A small network was trained on invented records. Each row is its activation on one of them, seen along a few directions.
After each row come some of the record's fields: Y, U, T, H, Z, F, E.
Not every record has every field; a missing one is written missing.
Other fields move the rows too, some of them a lot.
(in the rows, 500 means zero)
Random noise pushes rows far along 6 fixed directions. That doesn't count. These rows show it; they differ only by the noise:
[616 490 582 417 436 611 457 323 596 574 456 623 651 584 469 446 592 449 473 515 433 399 467 383 527 412 582 473]
[646 540 448 559 370 382 461 444 387 532 454 518 472 381 587 678 425 495 481 690 468 357 466 417 679 485 496 436]
[388 489 592 373 538 569 538 498 533 535 405 517 642 551 321 398 716 524 718 384 490 467 438 551 464 474 490 470]
[520 734 748 503 817 548 504 187 453 416 490 521 523 705 480 456 495 326 465 469 488 467 553 490 378 472 588 411]
[448 479 511 487 487 384 591 504 488 395 485 525 557 385 455 592 642 532 726 557 472 401 530 501 609 528 451 538]
[607 329 509 446 438 480 563 338 641 340 568 662 631 440 567 644 630 430 556 626 374 385 604 371 621 474 522 581]
[501 424 512 584 418 347 398 607 380 569 406 399 302 215 626 559 505 584 340 627 430 707 441 561 473 387 468 476]
[539 530 518 632 274 264 525 538 559 500 498 557 470 163 577 483 643 671 540 681 443 459 535 378 662 424 509 677]

[508 376 478 599 360 412 531 545 587 408 607 614 389 245 583 545 543 613 542 636 453 537 548 446 597 512 575 740] | Y is y2, U is u2, T is t1, H is h2, Z is z1, F is missing, E is e1
[392 528 535 328 494 597 518 491 417 608 389 454 576 602 319 389 513 552 629 387 522 495 331 602 480 557 437 444] | Y is y4, U is u2, T is t2, H is h2, Z is z2, F is f1, E is missing
[599 364 351 540 392 469 418 531 484 504 474 500 449 500 655 662 376 498 311 617 485 574 454 473 504 460 466 392] | Y is y5, U is u1, T is t2, H is h1, Z is z2, F is f1, E is missing
[673 429 363 479 437 520 343 535 393 532 452 338 436 492 605 707 327 457 362 612 466 441 408 559 590 552 419 294] | Y is y1, U is u2, T is t2, H is h1, Z is missing, F is missing, E is e2
[567 493 552 540 414 662 372 483 522 699 346 436 472 629 504 298 424 463 268 453 529 609 366 525 407 325 552 362] | Y is y2, U is u1, T is t2, H is h1, Z is z2, F is f1, E is e1
[569 738 620 639 383 515 518 403 765 533 497 636 608 548 511 169 669 655 459 464 571 435 542 251 427 363 550 686] | Y is y5, U is u1, T is t2, H is h2, Z is z2, F is f1, E is missing
[499 439 556 618 408 445 514 510 692 529 582 555 436 269 626 380 635 571 405 578 481 556 550 353 542 423 515 695] | Y is y2, U is u2, T is t2, H is h2, Z is missing, F is f1, E is e2
[448 460 457 579 506 549 544 530 556 541 541 560 453 416 629 505 543 505 422 492 530 583 590 457 364 427 559 630] | Y is y3, U is u1, T is t1, H is h2, Z is z1, F is f2, E is missing
[577 535 480 519 715 550 493 534 411 420 497 434 376 629 627 622 412 390 467 438 567 537 569 572 354 479 429 425] | Y is y5, U is u2, T is t1, H is h2, Z is z1, F is missing, E is missing
[473 478 553 452 520 661 540 531 670 463 566 589 649 564 394 448 685 539 570 391 439 455 534 448 476 481 569 627] | Y is y3, U is u2, T is t1, H is h2, Z is missing, F is missing, E is missing
[555 825 624 696 438 501 439 467 527 742 533 556 427 345 555 259 474 577 301 603 542 515 466 369 427 301 658 675] | Y is y1, U is u2, T is t2, H is h2, Z is z1, F is f1, E is e1
[642 637 542 606 504 465 503 426 499 557 441 516 477 523 505 393 470 533 456 480 571 388 507 356 489 510 515 431] | Y is y2, U is u1, T is t1, H is h2, Z is missing, F is missing, E is e2
[345 599 687 475 674 544 638 274 726 414 684 682 629 548 364 297 636 564 635 418 427 434 631 387 498 519 661 732] | Y is y3, U is u2, T is t2, H is h2, Z is missing, F is missing, E is missing
[654 447 542 314 560 758 415 183 573 619 503 674 710 820 431 398 498 328 346 433 453 383 403 355 491 462 664 375] | Y is y2, U is u1, T is t2, H is h1, Z is missing, F is f1, E is e2
[594 554 433 693 346 442 514 561 526 494 433 471 462 371 617 515 507 576 413 493 527 399 568 445 466 418 451 558] | Y is y4, U is u1, T is t1, H is h2, Z is z2, F is f2, E is missing
[343 650 628 624 699 529 496 556 561 494 499 459 432 526 534 316 620 526 465 342 598 635 568 594 175 408 600 554] | Y is y5, U is u1, T is t1, H is h1, Z is z1, F is f2, E is missing
[523 506 362 488 542 546 499 568 291 648 547 521 500 532 497 691 324 463 619 579 608 293 359 579 652 608 554 367] | Y is y2, U is u2, T is t1, H is h1, Z is z1, F is missing, E is e2
[400 668 587 579 535 378 568 503 529 424 529 483 463 395 501 294 555 628 527 494 526 549 536 430 484 502 552 568] | Y is y4, U is u1, T is t2, H is h2, Z is missing, F is missing, E is missing
[707 731 489 567 402 489 347 486 374 728 381 394 401 541 491 460 318 495 305 507 670 451 381 473 497 470 510 366] | Y is y2, U is u2, T is t1, H is h1, Z is missing, F is missing, E is e2
[424 469 492 407 346 560 553 500 677 553 497 641 699 526 384 297 622 568 603 402 444 489 440 435 625 506 481 560] | Y is y4, U is u2, T is t2, H is h2, Z is z2, F is f1, E is missing
[599 422 499 533 657 440 518 333 451 296 626 608 481 572 683 824 342 236 368 661 393 393 648 464 517 579 515 487] | Y is y3, U is u1, T is t1, H is h1, Z is z1, F is f2, E is missing
[414 642 631 578 648 376 562 490 500 392 521 457 449 518 464 484 508 550 513 533 499 513 557 480 425 498 535 551] | Y is y3, U is u1, T is t2, H is h1, Z is missing, F is missing, E is missing
[559 540 399 468 548 656 532 421 452 463 532 582 638 739 448 717 389 338 654 407 531 229 464 457 530 613 528 390] | Y is y3, U is u1, T is t1, H is h2, Z is z1, F is f2, E is missing
[439 285 309 514 450 343 496 764 259 585 439 340 318 316 456 703 387 512 635 567 520 662 430 699 569 597 362 365] | Y is y2, U is missing, T is missing, H is missing, Z is z1, F is missing, E is e2
[511 452 493 391 400 538 570 430 539 568 581 600 706 635 348 542 502 445 651 494 438 266 493 410 699 580 544 496] | Y is y3, U is missing, T is missing, H is missing, Z is missing, F is f2, E is missing
[495 654 581 462 601 552 526 521 586 460 397 452 572 639 404 320 620 503 575 277 551 525 507 458 403 479 524 505] | Y is y5, U is u1, T is t1, H is h2, Z is missing, F is missing, E is missing
[373 455 691 462 554 437 620 365 750 326 523 593 613 479 438 233 748 559 593 435 377 557 619 444 453 527 430 718] | Y is y4, U is u1, T is t2, H is h2, Z is z2, F is f1, E is missing
[594 672 533 581 497 582 559 390 456 551 442 555 577 669 469 487 479 496 495 480 596 340 551 387 442 481 523 510] | Y is y3, U is u1, T is t1, H is h2, Z is z2, F is f2, E is missing
[393 404 305 341 303 595 538 640 519 618 555 614 709 539 281 530 547 612 767 414 558 327 384 527 690 558 548 438] | Y is y4, U is u2, T is t1, H is h1, Z is missing, F is missing, E is missing
[425 369 376 263 481 598 545 534 471 427 475 537 619 583 378 581 538 386 640 379 464 463 418 563 569 598 439 379] | Y is y4, U is u1, T is t1, H is h2, Z is missing, F is f1, E is missing
[324 694 634 454 451 443 477 646 394 644 300 360 516 518 252 166 551 644 700 402 554 504 315 622 573 588 371 424] | Y is y2, U is u2, T is t2, H is h2, Z is z2, F is f1, E is e1
[601 474 571 587 384 389 499 550 541 499 467 476 475 469 622 466 530 524 361 514 500 543 512 441 481 423 445 562] | Y is y5, U is u1, T is t1, H is h1, Z is z2, F is f2, E is missing
[518 815 656 591 378 541 455 410 671 717 469 581 569 481 363 182 645 638 509 489 533 443 408 386 534 343 650 577] | Y is y1, U is u2, T is t2, H is h1, Z is missing, F is f1, E is e1
[274 630 555 491 488 426 540 668 485 679 447 434 514 412 301 282 593 758 661 414 566 508 428 583 567 553 519 559] | Y is y3, U is u2, T is t2, H is h1, Z is missing, F is missing, E is missing
[611 388 528 349 376 552 351 548 514 670 376 435 467 524 510 466 409 480 298 489 452 631 459 514 461 517 517 359] | Y is y5, U is u1, T is t1, H is h1, Z is missing, F is missing, E is missing
[499 721 603 545 455 516 497 530 526 699 487 598 536 445 423 248 528 563 445 513 548 483 438 405 389 353 644 614] | Y is y1, U is u1, T is t1, H is h2, Z is z1, F is missing, E is e1
[334 578 719 387 819 526 603 432 510 295 525 464 513 647 350 404 614 400 578 407 485 643 592 576 282 506 422 469] | Y is y1, U is u1, T is t2, H is h2, Z is missing, F is f1, E is e1
[621 516 370 521 469 481 411 527 323 560 462 395 441 505 587 782 229 467 418 623 501 354 488 430 628 547 503 386] | Y is y3, U is u1, T is t1, H is h2, Z is missing, F is missing, E is missing
[293 249 554 325 650 539 653 605 703 226 583 564 547 491 399 418 790 503 711 246 442 686 619 613 366 484 436 626] | Y is y4, U is u2, T is t1, H is h2, Z is missing, F is missing, E is missing
[384 579 477 556 695 426 540 544 376 476 568 516 329 421 543 612 387 519 544 462 569 550 506 682 430 499 563 513] | Y is y4, U is u2, T is t1, H is h1, Z is z1, F is missing, E is missing
[586 624 549 491 381 524 416 504 462 589 355 432 540 539 454 325 507 452 401 453 568 516 456 434 450 473 515 407] | Y is y2, U is u1, T is t1, H is h2, Z is missing, F is f2, E is e1
[497 506 313 565 507 307 518 606 235 349 471 306 277 335 658 871 383 476 555 648 545 472 533 593 617 637 282 430] | Y is y5, U is u2, T is t1, H is h2, Z is missing, F is f1, E is missing
[581 337 409 468 547 630 565 463 555 410 505 409 512 551 552 677 528 411 493 486 467 487 555 492 425 506 443 447] | Y is y5, U is u1, T is t2, H is h2, Z is missing, F is missing, E is missing
[372 491 318 514 413 384 659 611 520 352 584 535 586 330 425 639 574 587 813 552 498 221 534 472 766 670 401 572] | Y is y4, U is u1, T is t2, H is h2, Z is missing, F is f1, E is missing
[540 238 383 412 514 556 525 521 494 458 506 452 446 554 557 750 409 285 458 536 392 523 521 559 530 539 378 349] | Y is y5, U is u2, T is t2, H is h2, Z is missing, F is f1, E is missing
[465 654 497 560 469 320 567 616 347 430 504 431 504 462 439 639 420 591 636 586 536 412 485 558 665 633 441 518] | Y is y3, U is u2, T is t1, H is h1, Z is z2, F is missing, E is missing

Which values does each new row have?
[407 384 478 477 587 614 462 501 582 534 563 572 522 507 494 465 591 526 557 461 525 547 497 471 393 431 514 600] | Y is y2, U is u2, T is t2, H is h2, Z is z1, F is f1, E is e2
[385 362 483 398 698 606 504 426 440 481 480 501 497 629 472 569 483 417 538 438 394 567 514 588 368 554 468 430] | Y is y3, U is u1, T is t2, H is h2, Z is z1, F is f1, E is missing
[493 554 541 590 721 485 626 391 466 287 562 447 451 644 648 704 423 333 476 477 573 501 630 572 367 552 510 461] | Y is y5, U is u1, T is t1, H is h1, Z is z2, F is f2, E is missing
[378 386 512 410 498 517 597 586 633 490 587 536 494 400 435 428 681 563 572 481 507 583 470 572 456 467 532 626] | Y is y5, U is u2, T is t2, H is h1, Z is missing, F is missing, E is missing
[497 706 490 621 246 575 425 526 667 814 551 603 534 370 445 160 553 738 467 470 529 431 427 368 480 319 654 667] | Y is y4, U is u2, T is t2, H is h2, Z is z1, F is missing, E is missing
[525 520 484 439 585 592 561 407 519 464 556 634 565 620 488 569 421 450 557 463 452 403 515 450 509 559 614 520] | Y is y3, U is u1, T is t1, H is h2, Z is z1, F is missing, E is missing
[460 283 391 502 272 469 506 527 641 627 738 775 511 241 554 551 489 681 445 652 366 489 485 437 625 432 694 729] | Y is y3, U is u2, T is t1, H is h1, Z is z1, F is missing, E is missing
[532 762 481 629 471 539 508 429 547 573 575 568 489 566 536 459 467 549 471 492 579 386 513 351 526 436 583 522] | Y is y5, U is u2, T is t2, H is h2, Z is missing, F is f1, E is missing
[464 657 443 613 279 504 405 702 369 712 350 409 441 395 470 373 448 625 545 465 653 425 400 522 500 463 502 462] | Y is y2, U is u1, T is t1, H is h2, Z is z1, F is f2, E is e1
[423 308 498 400 718 481 512 482 328 375 541 439 449 547 527 687 432 356 499 474 510 540 508 633 461 602 470 354] | Y is y2, U is u1, T is t1, H is h1, Z is missing, F is f2, E is e2
[307 408 589 536 689 427 672 484 690 260 611 471 390 344 600 447 702 491 525 487 439 700 690 523 315 475 478 718] | Y is y5, U is u1, T is t2, H is h2, Z is missing, F is f1, E is missing
[469 637 430 646 540 448 530 693 384 587 414 338 395 417 533 511 513 636 514 433 711 538 454 649 411 455 424 523] | Y is y5, U is u2, T is t1, H is h1, Z is z2, F is missing, E is missing
[627 596 469 579 385 527 439 538 528 674 446 505 402 483 563 463 479 470 307 510 506 488 411 489 535 409 487 432] | Y is y5, U is u2, T is t2, H is h1, Z is missing, F is f1, E is missing
[585 571 357 586 500 360 536 402 343 427 622 508 425 437 588 694 304 449 419 667 510 394 487 449 625 554 618 438] | Y is y4, U is u1, T is t2, H is h1, Z is missing, F is missing, E is missing
[616 478 373 462 188 431 449 553 567 568 511 652 614 364 504 551 527 574 507 722 431 327 515 380 744 502 461 617] | Y is y1, U is u2, T is t2, H is h1, Z is z1, F is f1, E is e1
[536 860 661 713 575 445 595 432 591 437 511 496 492 587 566 316 604 476 501 399 595 438 603 399 426 422 480 635] | Y is y5, U is u2, T is t1, H is h2, Z is z2, F is f2, E is missing
[503 361 506 498 373 416 488 530 615 380 442 486 532 380 555 477 667 458 516 531 476 620 586 514 463 495 452 600] | Y is y2, U is u1, T is t1, H is h1, Z is z1, F is f2, E is e1
[322 669 598 621 717 325 584 593 465 425 546 368 361 405 548 407 556 526 602 498 554 548 560 605 376 505 452 606] | Y is y5, U is u1, T is t2, H is h1, Z is z1, F is f1, E is missing
[446 501 567 566 664 412 466 479 323 378 484 427 281 531 562 618 308 437 396 605 498 642 477 662 500 574 463 389] | Y is y2, U is u2, T is t2, H is h1, Z is z2, F is f1, E is e1
[426 772 557 626 455 350 415 635 333 732 416 340 325 396 540 370 436 596 376 482 565 560 402 565 535 479 519 457] | Y is y5, U is u2, T is t1, H is h1, Z is missing, F is f2, E is missing
[426 725 532 697 535 333 604 419 562 424 641 603 506 387 532 454 557 600 555 510 584 304 606 383 493 450 633 680] | Y is y4, U is u1, T is t1, H is h1, Z is missing, F is f2, E is missing
[710 463 571 505 367 417 441 219 665 454 585 677 495 451 668 462 478 477 251 704 353 437 589 302 655 460 562 630] | Y is y4, U is u2, T is t2, H is h1, Z is missing, F is f1, E is missing
[354 317 460 431 593 496 553 555 453 420 590 450 402 406 503 613 468 442 411 555 382 739 517 587 471 516 505 527] | Y is y3, U is u2, T is t2, H is h2, Z is missing, F is f1, E is missing
